Each row below holds a small network's activations on one record, seen along a few directions.
Here are examples, each followed by its value of one field, Kegi.
Other fields move the rows too, some of them a lot.
In the rows, 500 means zero.
Strong random noise was added to every row along 18 fixed directions; ignore it. To show where, here is one row again and again, with new noise each time:
[600 488 383 437 438 550 450 649 436 462 673 637 441 406 433 539 492 380
 518 497 453 535 577 429 421 861 746 371 459 297 622 601 467 606 562 212
 457 333 396]
[469 567 342 484 417 475 323 652 369 517 591 383 516 317 681 596 701 418
 430 572 614 422 452 540 315 550 286 464 473 400 534 514 482 534 544 547
 615 484 501]
[503 598 430 551 719 435 436 508 585 382 575 561 647 385 706 463 525 451
 523 621 641 414 625 707 449 186 356 663 501 440 494 401 486 426 589 637
 437 464 567]
[319 477 555 590 450 663 533 480 450 496 564 463 594 701 593 276 428 582
 508 500 458 692 594 357 482 474 511 625 421 692 435 452 498 497 709 462
 551 650 507]
[523 567 468 462 581 369 524 555 478 553 509 445 406 255 539 678 473 560
 494 445 599 441 684 462 486 398 242 497 596 386 442 592 474 626 401 595
 492 552 523]
[616 432 504 590 413 496 389 428 408 489 598 458 640 659 362 455 544 382
 536 494 583 593 373 490 482 637 368 538 455 431 542 544 513 460 559 436
 468 481 475]
[402 456 480 563 584 357 560 413 362 624 495 486 573 603 468 456 451 544
 406 483 423 487 467 477 624 377 519 623 343 642 528 602 526 531 548 496
 509 564 497]
[681 538 618 557 459 338 616 385 494 569 382 445 419 521 386 424 455 405
 669 485 579 568 511 373 538 609 571 402 809 423 642 354 422 463 368 357
 329 439 518]
[458 687 569 569 588 634 394 586 557 351 556 531 585 612 408 373 607 558
 509 517 406 500 608 452 595 494 361 612 417 602 494 589 394 645 612 714
 465 241 293]
[566 524 499 472 416 449 450 425 556 380 546 546 662 417 480 447 519 254
 475 542 462 505 539 412 313 654 586 372 653 405 690 481 642 283 585 382
 384 420 396]
[379 369 646 309 500 691 568 416 455 520 521 376 359 587 495 628 655 626
 414 365 437 522 427 345 406 527 418 442 520 671 370 455 593 499 460 638
 663 691 501]
[661 501 438 614 268 291 572 518 436 659 421 522 518 520 460 375 595 326
 407 565 569 589 344 488 480 597 425 557 564 354 631 520 528 528 464 474
 435 427 535]
[416 431 533 556 405 500 604 539 471 641 415 412 438 621 474 497 270 620
 598 433 546 564 548 484 643 387 611 607 440 593 394 584 403 583 475 522
 586 633 576]
[349 392 418 703 356 310 488 461 380 773 497 525 606 598 642 424 471 399
 423 601 577 571 364 604 528 321 707 616 369 643 600 581 535 492 627 414
 650 690 588]
[469 372 678 499 470 607 499 500 512 613 566 506 406 681 607 525 564 643
 543 456 572 615 459 596 501 304 518 576 491 609 355 405 380 597 468 616
 668 674 656]
[410 518 673 523 379 483 438 444 726 526 325 460 549 548 368 611 490 527
 492 381 445 500 583 423 554 451 373 433 642 581 537 600 563 534 412 660
 561 566 425]
[577 503 530 588 325 508 398 505 676 571 534 508 622 644 536 341 530 498
 520 425 532 639 593 682 384 502 350 572 371 387 537 554 657 398 460 803
 469 445 617]
[340 611 320 667 500 282 526 683 500 591 288 431 550 471 540 511 489 518
 451 617 613 358 467 663 634 337 268 706 314 547 509 587 410 733 521 689
 580 399 494]
[406 415 421 655 279 561 313 610 667 562 436 536 662 691 548 476 427 444
 568 522 593 556 441 731 538 486 619 588 337 465 556 532 490 517 575 459
 647 560 597]
[657 552 650 490 650 293 477 346 285 561 755 588 478 443 745 425 660 463
 539 660 554 536 492 560 335 439 496 426 724 482 521 326 447 323 460 353
 392 610 685]

[616 465 577 480 635 674 421 370 476 392 805 466 660 550 580 322 489 451
 555 414 515 624 658 492 348 242 571 563 445 509 511 416 518 287 654 687
 414 420 447]  n8
[386 489 267 510 508 596 593 694 547 526 276 464 400 439 621 419 528 520
 436 491 501 473 461 485 600 442 650 599 415 466 601 261 373 711 554 370
 563 417 527]  n6
[579 553 469 344 541 413 599 538 396 400 516 503 482 198 634 550 524 414
 379 560 469 426 556 346 375 424 456 447 732 393 497 407 448 435 511 397
 423 495 486]  n12
[373 281 603 540 457 669 619 434 529 536 534 509 423 540 339 610 445 438
 519 397 606 665 493 366 447 408 680 480 466 726 460 584 509 670 658 624
 685 563 287]  n6
[558 241 560 661 391 493 315 321 587 702 561 495 514 736 312 619 513 413
 717 335 690 680 410 649 483 692 634 372 417 465 637 522 609 509 427 396
 591 614 595]  n2
[451 473 588 357 609 746 503 420 315 533 561 238 358 636 548 449 661 727
 515 312 402 553 474 297 489 524 404 463 470 644 423 302 451 486 445 590
 546 566 526]  n4
[473 543 410 541 734 508 483 512 479 596 616 575 425 477 484 514 488 661
 521 373 464 545 718 501 620 535 475 560 320 462 514 620 538 686 481 475
 437 467 498]  n9
[590 503 619 592 676 308 663 326 448 539 508 588 452 490 394 446 490 448
 581 526 564 590 544 490 535 434 599 523 593 608 560 470 479 545 502 549
 370 403 453]  n2
[449 641 431 652 665 656 294 460 645 468 622 608 538 559 560 400 545 520
 670 533 564 551 654 602 607 530 609 541 445 511 570 538 574 473 583 458
 459 481 479]  n3
[499 541 713 429 610 409 471 496 563 518 502 535 442 613 554 526 462 669
 629 513 389 392 567 706 514 416 625 389 493 608 464 418 377 465 323 609
 496 436 606]  n8
[518 557 636 476 516 457 338 522 537 444 428 424 527 528 507 558 551 579
 620 463 445 454 537 548 460 576 430 326 602 510 565 336 351 521 383 467
 482 419 542]  n12
[344 467 476 540 391 457 451 413 549 505 371 411 672 471 532 472 460 395
 438 446 438 535 521 386 412 484 537 425 543 598 673 450 629 372 590 446
 535 580 448]  n6
[461 428 505 531 296 435 306 471 677 378 331 425 815 644 399 607 368 378
 525 539 514 347 323 683 501 526 351 468 475 436 519 528 576 270 460 449
 548 592 556]  n4
[560 614 628 550 388 413 548 521 607 487 591 692 509 434 544 383 462 373
 524 603 452 574 648 469 416 510 683 447 678 478 564 590 517 427 530 496
 407 415 436]  n10
[417 353 514 449 446 347 558 575 478 417 559 699 654 534 397 636 503 367
 268 602 373 450 385 514 416 584 458 497 331 539 517 630 515 646 647 354
 592 474 371]  n3
[672 432 509 215 631 505 553 464 433 440 487 435 495 461 450 476 454 589
 391 273 183 385 546 437 498 479 682 403 434 365 610 351 454 375 342 475
 341 292 527]  n1
[388 462 402 439 660 424 629 406 356 545 479 319 428 424 602 513 526 437
 562 515 589 400 470 486 359 477 636 440 467 622 589 332 581 387 527 517
 505 507 502]  n7
[565 549 612 513 637 510 435 426 537 525 609 522 424 633 391 477 583 623
 647 401 470 567 610 563 498 697 434 418 413 519 520 539 565 544 401 631
 416 385 518]  n11
[520 424 487 343 583 404 598 554 411 493 446 494 494 389 443 622 366 572
 354 381 320 392 532 443 583 316 602 528 430 485 496 566 387 574 446 514
 489 427 473]  n2
[598 345 740 533 454 368 479 425 476 559 468 426 518 704 326 612 445 488
 649 447 559 471 311 671 537 341 635 441 470 629 503 463 282 542 386 650
 578 400 494]  n5
[578 431 664 472 413 575 364 620 700 408 575 690 528 573 423 686 534 455
 518 533 539 464 455 680 520 386 530 482 542 438 406 596 340 646 479 571
 628 442 460]  n7
[445 466 708 502 497 422 496 431 553 457 503 599 575 508 468 591 465 479
 493 553 456 492 505 564 467 321 603 464 584 682 450 579 462 476 525 613
 567 533 445]  n12
[436 513 281 424 741 592 482 487 489 340 489 393 611 459 576 430 565 431
 450 508 494 321 469 544 474 398 509 573 337 479 605 312 559 386 618 532
 450 339 428]  n8
[536 349 563 468 472 756 370 402 574 300 528 516 647 726 320 637 455 471
 588 469 578 530 317 510 604 573 437 572 532 474 349 505 518 403 563 299
 555 697 525]  n9
[564 598 506 482 533 665 580 526 738 387 425 554 331 395 468 596 538 428
 679 576 739 482 535 551 519 520 537 519 747 422 400 474 553 482 452 627
 484 469 472]  n9
[453 554 342 303 571 693 636 608 356 282 609 405 465 129 599 534 569 351
 312 498 485 453 602 128 306 379 507 526 621 487 481 472 479 527 748 510
 505 416 217]  n7
[523 326 465 550 532 360 607 361 508 533 416 406 585 521 205 612 308 441
 489 326 556 532 540 392 532 539 316 501 415 450 555 601 633 560 492 493
 430 540 426]  n11
[553 491 740 600 209 420 380 540 446 548 423 509 620 768 498 415 581 536
 460 597 410 586 248 520 561 480 368 510 618 590 457 427 256 559 458 404
 592 576 596]  n3
[503 397 559 530 386 512 216 567 701 512 563 558 632 419 496 645 381 458
 580 330 472 558 716 621 384 447 718 282 466 401 686 527 411 579 497 458
 585 428 454]  n1
[415 488 340 461 541 528 517 622 532 559 390 550 315 491 552 656 608 522
 530 573 573 350 330 640 613 647 648 502 432 460 499 461 489 634 425 338
 619 535 594]  n10
[507 410 552 514 839 495 461 393 626 438 649 704 433 523 476 684 586 509
 662 511 656 491 570 721 478 524 556 453 461 486 515 410 538 615 493 421
 496 510 555]  n10
[619 475 482 581 404 334 464 508 445 679 549 491 476 290 516 622 416 518
 416 427 586 566 592 458 525 296 291 505 599 340 455 679 475 597 419 543
 514 646 553]  n5
[266 347 359 379 333 504 444 683 689 429 410 734 666 489 566 694 606 419
 148 557 319 387 342 679 392 551 536 547 243 506 516 632 688 590 633 467
 739 572 498]  n11
[406 380 524 528 377 498 489 491 496 683 467 585 472 559 553 485 583 530
 346 429 387 621 450 482 505 475 699 467 429 595 599 494 511 629 525 431
 636 582 522]  n1
[555 513 641 546 449 531 522 358 506 623 479 455 452 700 302 416 667 650
 419 320 383 684 499 304 597 687 121 532 486 518 491 587 648 605 384 625
 428 555 498]  n5
[468 576 432 655 642 550 200 495 527 552 595 430 524 436 509 658 534 535
 685 446 699 460 607 617 624 358 427 491 474 475 547 595 410 613 494 533
 577 519 466]  n4

Here are new rows. What is Kegi for each?
[428 664 483 535 549 335 666 417 603 442 294 535 544 326 543 333 489 412
 412 598 399 469 644 322 451 542 424 436 727 517 660 367 635 416 528 421
 317 456 426]  n1
[544 548 504 590 532 459 527 434 447 567 476 420 430 445 542 486 567 435
 589 519 678 554 476 379 559 404 411 549 732 493 531 398 430 543 504 421
 475 583 518]  n11
[573 454 618 516 431 117 711 446 478 560 464 451 539 353 344 585 159 386
 610 478 548 485 678 506 377 391 593 402 541 520 540 699 506 448 452 671
 398 383 416]  n11
[461 565 432 430 753 784 254 495 558 364 692 471 557 508 712 485 606 599
 596 471 537 445 604 658 465 336 523 559 400 490 452 382 517 359 574 589
 516 510 572]  n7
[557 534 441 519 470 422 547 457 337 590 473 376 514 386 490 441 437 438
 426 428 458 506 530 243 594 355 525 524 634 457 592 509 418 499 526 367
 443 522 422]  n8
[688 343 423 490 513 520 595 481 587 436 535 674 536 420 494 516 558 348
 392 508 639 613 424 566 444 403 437 644 550 278 482 398 555 539 563 449
 454 525 579]  n2
[555 431 695 374 339 502 630 628 422 426 568 594 507 422 509 440 439 470
 363 479 290 615 581 295 344 429 717 390 614 561 515 442 254 628 595 459
 522 353 356]  n1
[512 677 450 591 285 375 514 467 544 664 438 397 402 353 539 449 482 441
 610 493 601 577 653 403 405 757 423 377 668 414 585 663 731 369 377 572
 420 561 537]  n10
[575 416 488 403 242 704 573 661 686 415 230 489 429 520 394 532 647 485
 329 422 483 563 337 356 515 628 264 506 645 325 466 316 435 705 438 477
 577 467 487]  n1
[445 363 549 369 469 492 551 477 512 421 433 345 513 416 475 644 451 491
 492 389 492 480 522 398 282 562 387 317 551 504 524 339 526 486 481 497
 539 543 474]  n5
[467 494 598 533 422 432 681 516 543 594 511 586 387 428 478 541 448 476
 469 508 537 567 596 408 497 401 545 530 592 565 430 651 521 616 506 608
 546 560 445]  n10
[584 518 398 667 407 514 634 491 610 421 391 581 531 486 291 358 473 298
 529 589 665 620 471 449 491 697 430 573 543 418 565 547 617 559 610 533
 391 330 326]  n1
